A small network was shown many inputs. Here are its activations along a few directions, one row for each input.
Each table varies a few parts of the input and shows all the possible inputs, shuffled.
A made-up example of a description, with smaller parts first: line(4) and (point or (values(2) and ring(5)) or ring(11)).
Shared parts are said once, and a part with two or three values counts as separate values.

A family of inputs:
x1: [ -8.4 -53.2  29.4 -61.9 -63.0  -8.3   1.4  -7.3 -31.0 -25.4 -19.4  36.9
  38.5]
x2: [ -6.4 -48.6 -20.9 -28.1 -74.1  15.9 -38.6  -3.4 -21.3 -37.5  -0.9  32.9
   1.3]
x3: [  4.3  47.7  47.9  -6.4  62.0  -6.2  43.0 -39.4  15.5  32.5   7.0   5.7
 -18.8]
x4: [  4.7  25.3  25.6  30.9   6.6  69.4  16.0 -30.0  33.8 -15.4   8.9 -20.5
 -58.9]
x5: [ 20.1  42.7  75.1  -0.4  12.9  39.6  55.0 -41.2  14.1  -2.9 -14.9 -14.9
 -22.6]
x6: [  2.0  42.6  14.0  12.8  92.2  -0.7   0.7   0.2  11.6  40.8  -5.7 -38.8
 -25.2]
x7: [ 12.5 -46.2 -68.0   4.8 -17.5 -26.9 -42.0  41.8 -23.8   2.6  -7.7   0.1
  45.5]
x8: [-24.3 -48.1 -14.3 -23.3   4.0 -55.0 -44.3  36.0 -36.1  25.1 -19.5   8.4
  24.6]
x9: [ 23.8  25.9 -32.2  50.4  67.0  25.2  11.5   7.6  33.2  17.9   4.9 -57.9
 -12.0]
x10: [-20.8 -16.9 -50.3  16.0 -74.5 -23.5 -27.5  37.2   3.8 -32.3  19.8  21.1
  24.3]
x11: [  5.4  55.4 -19.2  56.9  17.4  34.0  25.7   5.2  41.3 -22.8  30.3 -24.9
 -33.3]
x12: [-12.9 -26.8  13.1 -51.5 -33.2 -63.5  -0.8  -6.7 -41.2  17.5  -2.8  51.9
  36.8]
- Changing only one part turns x12 into x3. The same change can be made to x8. Which row results? => x6
- Describe the family of inputs behind these rows. => values(2) and ring(6)
- Change only the values(2) part in x11. List by row number the other rows that result. => x10

A family of inputs:
x13: [  7.1 -43.0  34.9 -36.0 -37.8  39.9  14.2 -46.7   8.0 -25.4 -18.5   7.8
   4.2]
x14: [ -8.0  -8.4 -45.5  35.3  10.7  17.9 -25.7  40.0  30.8  -9.6  30.5   6.8
 -18.7]
x15: [ -5.6 -34.0  17.9 -27.2  -0.4 -26.9   0.1  13.8 -47.3  28.4 -46.0  14.0
  45.5]
x16: [  2.4 -17.0 -51.8   0.8 -14.7 -47.1 -39.1  17.5  -1.4   4.2  11.3  -9.6
  -2.9]
x17: [ -8.8 -16.9 -53.0  38.4  16.0 -18.6 -28.5  19.0   7.6  17.7  29.2 -21.4
 -23.9]
x18: [ -3.3  43.5  20.5  10.5  58.5 -28.4  55.4  -5.3  -1.5  34.8   5.4  -3.5
  13.9]
x19: [  6.7 -12.2 -53.7  50.8  42.0 -15.8  -2.9  40.1   0.5  30.6   7.1 -15.0
  20.6]
x20: [ 19.0  38.1  25.0  29.2  -6.5  54.7  28.2  -6.1  28.1 -26.8  -1.2 -34.1
 -26.1]
x21: [-14.5  28.8  43.4 -25.8  12.6   8.4   8.2 -41.0  18.4  -2.8  12.2  51.2
  -2.9]
x22: [-14.2 -45.3  21.5 -13.5 -67.3  16.2   6.7 -11.9 -18.6 -37.9 -21.3  18.3
   8.3]
x23: [ -4.3 -29.6  41.9 -55.5  -0.1  31.6 -18.2 -24.3   7.6 -10.3 -17.0  19.2
  -3.0]
x24: [ 26.7   7.5 -30.6  12.8  26.4  19.9 -30.5   0.1 -14.2  16.7   0.8 -45.2
 -38.8]
x25: [-29.1  -9.4 -18.7  -6.6 -40.9 -59.6 -27.9  16.1 -29.0   5.3  -3.0  11.7
   8.4]
x26: [ 31.4   3.8 -24.0  38.7 -19.3  65.6  -0.6  -3.8  17.3 -24.7  -1.0 -33.6
 -25.1]
x27: [-14.5 -10.0 -21.2  -1.4 -12.0 -57.6  -4.6  32.2 -44.6  11.6 -12.2  14.8
  58.3]
x28: [-16.5 -16.6  -5.2  19.3 -82.9 -17.8  -4.9  15.8   3.4 -34.1  -2.6  26.0
  22.2]
x29: [  4.7 -19.4 -46.6 -15.0 -23.9 -12.7 -30.7  42.2  16.6 -28.7  30.1   9.9
   6.4]
x30: [ 10.6 -24.4 -46.7  20.0 -62.8  -1.8  -3.8  19.4  28.7 -36.2  13.3  -0.4
   7.9]
x31: [ 42.8  10.7 -31.5  26.2  52.0  22.3  -5.6  20.8 -19.8  29.0 -20.2 -41.4
   7.2]
x32: [-23.6 -35.9  22.6 -43.5 -29.3   5.8 -20.0  10.5 -26.8 -29.1 -12.6  31.0
   5.8]
x33: [-10.2  22.5  26.4 -31.4  14.5 -23.1  15.3 -55.1  -2.4  37.2   3.3  26.3
 -11.6]
x34: [  9.5 -19.4 -40.0  65.8 -25.1  22.6   0.6  20.2  34.2 -28.8  27.9  -2.9
  -9.7]
x35: [  1.2 -34.5  33.6 -51.4   7.0 -10.1 -18.1 -44.4 -16.1  12.2 -25.0  -3.0
  -3.1]
x36: [ 15.0 -17.5 -57.5   3.5   9.5 -46.4 -12.4  35.7  -9.6  16.6  -2.8  -8.4
  50.0]
x37: [-13.9 -35.2  23.5 -28.9 -23.8 -32.3 -28.0  -1.4 -33.9  14.6 -36.2  12.8
  -2.8]
x38: [-30.4  -9.2 -13.1 -18.7 -44.1 -19.9 -25.8  34.5 -16.1 -28.8  16.0  35.4
  16.9]
x39: [-17.2  41.0  25.7  -0.4  28.7 -26.6  34.4 -20.1   6.1  27.1  27.8 -11.7
 -37.1]
x40: [ 23.6  11.1 -19.3  13.2  23.3  52.4 -35.4  15.8  10.5 -19.9   8.2 -19.9
 -25.2]
x41: [ 16.2 -30.7  28.1 -42.2  36.5  -8.2   7.3 -26.6 -29.0  19.4 -45.6   2.9
  41.2]
x42: [ 17.9  45.5  17.8  18.0  61.5  10.7  20.3   8.1  -7.2  27.0 -15.4 -48.7
  10.8]
x43: [-20.6  44.7  33.4  -1.1  22.7   8.3  35.9  -1.4  28.3  -8.6  35.4  12.4
 -32.4]
x44: [  6.1  47.5  20.0  16.0  36.6  12.0  -2.5  -4.9   5.3  16.1 -10.2 -48.0
 -44.1]
x45: [ -1.6  19.7  36.4  -2.7 -25.9  21.3  40.9 -58.4  25.0 -10.5   1.3  43.4
   1.9]
x46: [  4.1  45.1  29.1   1.5  30.5  44.4  -4.1  12.0  23.4 -14.4  10.8 -27.3
 -28.9]
x47: [ -5.7  38.0  31.4  26.4 -11.1  18.2  62.8 -23.2  31.0 -20.6  25.2   4.6
 -25.9]
x48: [ -3.0  21.0  25.3 -25.1  38.6 -19.4  39.0 -39.2 -13.3  48.9  -5.2  25.6
  33.0]
- Describe the family of inputs behind these rows. => line(4) and ring(9)
- Changing only the line(4) part turns x13 into x23. The same change can be made to x28. Which row results? => x38
- Start at x37 and move only the ring(9) part, one step at a time. The first step leads to x35. Which rows follow, in order? => x33, x39, x44, x24, x17, x16, x25
- Change only the line(4) part in x19. List by row number the other rows that result. => x14, x17, x34
- Change only the line(4) part in x33. List by row number the other rows that result. => x21, x45, x48
